These are the activations of a small neural network, seen along a few directions. Each row is one input.
Each table varies a few parts of the input and shows all the possible inputs, shuffled.
A made-up example of a description, with smaller parts first: one of 8 places around a ring, together with either a single point or one of 9 places along a line or (one of 3 separate values, together with one of 6 places along a line).
Shared parts are said once, and a part with two or three values counts as separate values.
In the rows, 128 means zero.

A family of inputs:
x1: [111 206  72 100 111 135 108 154 141 165 128 126 159 111 132  68 103 131]
x2: [167  55 102 152 150 121 114  57 194 141 108 121 137 178 117 173 130 152]
x3: [167 165 178  93 109 125 134 212 140 109 123 183 128  83 154 151 183 144]
x4: [113 183 164  96 114 170 124 182  92 117 103 219  88  72 184  96 137 142]
x5: [159 191 176 107 110 158 117 206 123 119 110 170  79  78 154 137 153 139]
x6: [ 87 207 115 127 127 180 118 182 111 134  92 148 149 133 190  84 117 142]
x7: [148 175 132 124 149 125 135 227 130 119 100 122 197 157 136 156 154 157]
x8: [111 216 111 141 113 166 129 178 135 138 103 131 150 116 176  74 137 152]
x9: [119  96 161 126 118 119 186 112  63  78 131  75 165 165  76 158 194  77]
x10: [214  57 149 162 163  64 115  78 102 120 106 151 119 113 170 216 141 136]
x11: [116  88 126 116 110 105 117 134 142 100 192 106 138 139  59 124 147 110]
x12: [ 94 126 145 142 144 124 105 132 159 169 167 102 115 118  84 133  92 134]
x13: [104 118 150 145  89 162 187 104  75  98 139  66 115 145  97 132 160  62]
x14: [131 208 128 143 119 169 115 209 136 138  93 103 142 132 152 121 126 145]
x15: [100 106 146 133 142  85 117 134 175 157 169 118 155 129  78 143 128 141]
x16: [107  97 154 132  87 126 190 103  87  86 137  72 159 146  90 142 194  75]
x17: [ 82 120 132 143  88 154 208  77  77  92 136  85 116 129 117  85 165  64]
x18: [ 62 108 138 129 104 162 203  82  61  85 121  97 110 143 127  87 148  46]
x19: [200  62 143 166 130  67 120  70 123 128 111 148 104 102 182 201 141 141]
x20: [125  70  92 135 164 164 118  19 160 133  93 133 101 171 162 119  73 149]
x21: [159  75  98 159 150 155 107  53 177 147 102 107  93 170 124 166  92 149]
x22: [194  83 142 174 126  94 114  66 106 139 103 140  56 103 189 191 108 140]
x23: [161  69 143 156 131 100 128  36  86 133  92 172  67 104 224 138  84 143]
x24: [112 104 123 126 112 145 111 136 129 114 193  94  97 130  65 114 111 101]
x25: [ 50 114 129 116 160 128 115 106 134 165 160 133 115 115 119  85  82 136]
x26: [183  51 107 149 180 117 110  66 173 138 101 127 149 196 103 185 132 148]
x27: [133 199  94 107 114 141  93 185 143 163 118 104 156 126 106 117  86 121]
x28: [129  88 135 111 140  95 113 142 120  92 183 111 145 161  45 140 147 109]
x29: [176  86 133 171 118  88 136  34 105 134 103 160  64  92 209 141 103 153]
x30: [140  83  85 150 150 149 125  17 179 135 103 121  99 157 148 119  92 161]
x31: [138 179 129 130 117 132 135 216 155 129 104 118 188 137 150 134 157 154]
x32: [137 195 159 110 101 157 134 178 117 120 116 203  88  59 173  89 157 150]
x33: [149 173  98  94 145  94 108 199 134 140 117 128 207 155  85 152 115 129]
x34: [114 105 154 128 174  76 114 144 153 151 159 121 163 150  64 159 128 138]
x35: [ 69  92 107 105 126 146 123 114 108 106 180 124  95 127  96  65 102  96]
x36: [ 70 128 123 133 143 117 124 101 156 168 172 120 117 100 107  83 102 147]
x37: [177 163 181  87 143 118 133 221 116  98 120 185 139 102 142 173 180 145]
x38: [ 89 105 100 120 110 137 130 108 127 110 194 112  98 112  85  64 121 110]
x39: [ 87 196  78  83 126 148  96 158 117 161 116 141 159 128 145  75  82 122]
x40: [137 176  91  99 113 101 111 188 160 149 125 123 199 133 101 131 119 129]
The inputs of x22 and x29 match in every part but one. If x27 is changed in the same way as x22 into x29, which row does it become?
Answer: x1
The inputs of x13 and x16 match in every part but one. If x24 is changed in the same way as x13 into x16, which row does it become?
Answer: x11
What do these inputs look like to the network?
Answer: one of 5 places along a line, together with either one of 2 separate values or one of 6 places along a line
Change only the choice among 2 separate values in x26. List by row number the other rows that result.
Answer: x10
Change only the place on the line of 6 in x18. List by row number the other rows that result.
Answer: x4, x6, x25, x35, x39

A family of inputs:
x41: [155  43 129 159 140 103 121  37 142 132 137 120  86 135 127 165 110 130]
x42: [ 82 154 118 123  99 151 153 133  98 118 144  97 129 124 114  82 129  92]
x43: [169  48 136 165 139 102 135  40 126 121 123 118  94 140 135 175 130 128]
x44: [153  57 128 154 141 115 144  49 124 115 112 118 112 154 140 162 128 124]
x45: [145 197 144 108 116 150 116 198 122 127 103 184 114  85 184 111 137 154]
x46: [138 179 130 115 127 115 114 191 134 143 117 148 159 110 146 130 132 147]
x47: [141 195 139 120 123 146 118 186 125 141  93 165 126  98 181 122 127 153]
x48: [108 184 115 108 122 156 123 196 152 132 132 111 167 142  96 107 137 130]
x49: [ 90 161 134 106 119 141 134 190 122 117 157 109 159 134  82 105 147 108]
x50: [135 177 122 106 130 121 109 197 136 139 126 134 166 126 116 131 128 136]
x51: [ 81 157 137  99 114 140 145 172 113 115 161 117 146 122  84  92 147 101]
x52: [133  53 117 153 150 109 121  37 141 135 139 120  95 142 125 139  99 134]
x53: [136  59 116 148 146 116 131  39 129 128 121 123 111 151 134 144 113 125]
What do these inputs look like to the network?
Answer: either one of 5 places around a ring or one of 8 places along a line
Start at x42 and move only the place on the line of 8, one step at a time. The first step leads to x51. Which rows follow, in order?
Answer: x49, x48, x50, x46, x47, x45

A family of inputs:
x54: [174  55 145 165 136 140 125  25 132 133  98 168  26 105 194 156  98 150]
x55: [134 202 131  73 114 151 100 244 127 116 141 170 145  93 124 109 150 131]
x56: [143  99  94 144 116 148 142  88 159 120 125  66 147 176  84 143 130 112]
x57: [130  89 103 132 130 159 139  89 173 110 131  89 130 183  78 133 140 119]
x58: [135 237 101  93 119 135 105 227 121 144 101 155 165 111 147  94 106 143]
x59: [174  55 134 166 148 105 129  40 136 122 110 169  83 118 185 152 132 165]
x60: [181  63 128 153 157  98 128  68 112 119  89 118 144 172 148 197 130 128]
x61: [123 225 112  73 133 154 102 223 131 134 112 177 155 114 143  86 113 157]
x62: [140  59 121 133 148  56 121  76 139 147 150 110 147 139 103 166 106 129]
x63: [125  75 127 147 158 111 101  81 168 150 164 113 112 145  73 148 111 136]
x64: [ 75  85 118 133 125 147 135  93 114 103 173  98 102 149  94  82 114  99]
x65: [183  73 137 171 121 122 122  20 121 138  93 141  37 101 203 169  92 137]
x66: [ 92 197 159 111 136 160 145 213 134 129 128 132 148 110 132 103 155 143]
x67: [185  71 127 173 134  88 127  36 123 129 103 143  94 115 193 163 126 153]
x68: [104 210 147 131 121 142 150 216 123 140 121 111 159 108 138 113 148 130]
x69: [ 84 210 128  98 127 166 116 202 145 151 107 160 165 117 160  85 129 153]
x70: [128  49 131 126 163  71 122  77 155 135 157 137 136 143  96 157 110 135]
x71: [147 215 120  92 100 132 104 249 117 128 132 148 155  92 131 117 144 117]
x72: [ 69  98 136 110 116 144 173  74  81  99 150 119 113 132  97  81 146  72]
x73: [168  50 134 145 171 112 129  71 126 109  94 143 131 175 141 189 137 138]
x74: [ 96 223 116 119 112 147 120 206 134 161  96 138 176 114 164  94 121 141]
x75: [127 204 161 118  88 130 138 234 113 120 138 124 150 103 111 126 165 120]
x76: [137  86 117 155 143  97 101  79 152 161 156  87 124 141  79 157 106 130]
x77: [ 78 111 123 122 101 131 179  73  67 108 146  95 127 127 105  96 139  65]
x78: [114 190 173  98 103 148 133 230 125 107 145 145 139 103 104 117 171 133]
x79: [ 84  97 105 144 109 134 140  92  99 113 168  73 117 142 101  95 107  94]
The inputs of x68 and x66 match in every part but one. If x60 is changed in the same way as x68 into x66, which row does it become?
Answer: x73
What do these inputs look like to the network?
Answer: one of 2 separate values, together with either one of 5 places around a ring or one of 8 places along a line
Change only the choice among 2 separate values in x55. List by row number the other rows that result.
Answer: x71
Change only the choice among 2 separate values in x57. List by row number the other rows that result.
Answer: x56

A family of inputs:
x80: [127 172 161 103 122 144 136 204 128 111 125 168 135 104 142 120 167 143]
x81: [148 152 118 140 111 112 115 123 120 149 115 143 110  92 172 124 107 140]
x82: [ 76 189 129 104 104 172 160 172 101 110 126 124 144 122 127  68 150 104]
x83: [111 128 135 142 106 168 163 111 103 104 117  96 113 145 127 119 148  98]
x84: [163  79 147 124 137 126 124 101 132 103 132 159  94 127 127 154 145 135]
x85: [ 93 147 116 127  98 162 141 122 122 124 148 107 104 115 117  81 123 109]
x86: [156 132 118 143 139 148 125 133 156 131  93 107 148 166 129 161 134 143]
x87: [168 133 138 153 122 119 140 113 101 128  85 130 121 120 183 163 133 129]
x88: [101 154 129 102 130 101 111 183 123 142 165 117 161 120  82 120 118 115]
x89: [117  59 127 148 147  78 134  68 127 133 163  96 139 146  87 150 123 113]
x90: [143  72 125 160 142  91 130  35 117 149 112 138  98 117 174 147  99 136]
x91: [166  97 117 137 131 104 127  75 105 126 101 149 110 122 174 148 113 128]
x92: [ 87  65 123 150 129 140 152  36 119 121 144 102  94 142 121 105 114 107]
x93: [141 118 140 138 122 106 146 145 112 117 132  90 160 148  94 165 154 105]
x94: [127 168 124 121 129 114 104 153 109 154 118 159 121  94 169 114  95 142]
x95: [140  55 154 147 150 112 127  61 144 125 143 146  82 123 127 153 130 144]
x96: [122 138 122 123 113 100 121 155 132 137 164 100 150 120  85 128 130 114]
x97: [103 178 136 100 116 111 143 205 113 123 141 119 192 127  98 119 158 111]
x98: [118 166 106 112 149 144  91 172 166 156 125 136 150 140 117 114  99 153]
x99: [ 73 164 121 108 117 163 131 151 112 128 150 124 115 115 114  72 110 110]
x100: [164 115 168 140 127 140 138 140 130 105 115 139 104 125 137 168 164 135]
x101: [124 149 153 106 136 134 103 181 139 130 149 168 104  98 124 120 126 146]
x102: [145 134 147 125 119 133 114 152 150 125 146 151  93  96 126 129 138 145]
x103: [133  72 107 152 161 118 117  59 170 148 122 114 128 164 121 144  99 152]
x104: [139  83 120 123 133  91 131 107 115 113 149 108 151 150  85 151 136 103]
x105: [108  91 115 128 117 154 150  74 106 100 133 113 105 147 119 105 129  96]
x106: [155  97  99 128 149 132 113  96 159 127 110 126 139 168 121 147 114 143]
x107: [138 151 101 130 131 142 101 144 176 151 124 120 139 139 119 123 110 152]
x108: [132 192 133 117 117 125 135 177  99 133  94 158 153 100 187 113 137 138]
x109: [120 190 112 108 136 155 121 193 155 138 101 136 181 146 132 114 139 150]
The inputs of x91 and x105 match in every part but one. If x81 is changed in the same way as x91 into x105, which row does it become?
Answer: x85
What do these inputs look like to the network?
Answer: one of 5 separate values, together with one of 6 places along a line
Change only the place on the line of 6 in x102. List by row number the other rows that result.
Answer: x80, x84, x95, x100, x101
Change only the choice among 5 separate values in x103. List by row number the other rows that result.
Answer: x89, x90, x92, x95
Start at x97 and move only the place on the line of 6, one step at a time. The first step leads to x88. Which rows follow, in order?
Answer: x96, x93, x104, x89
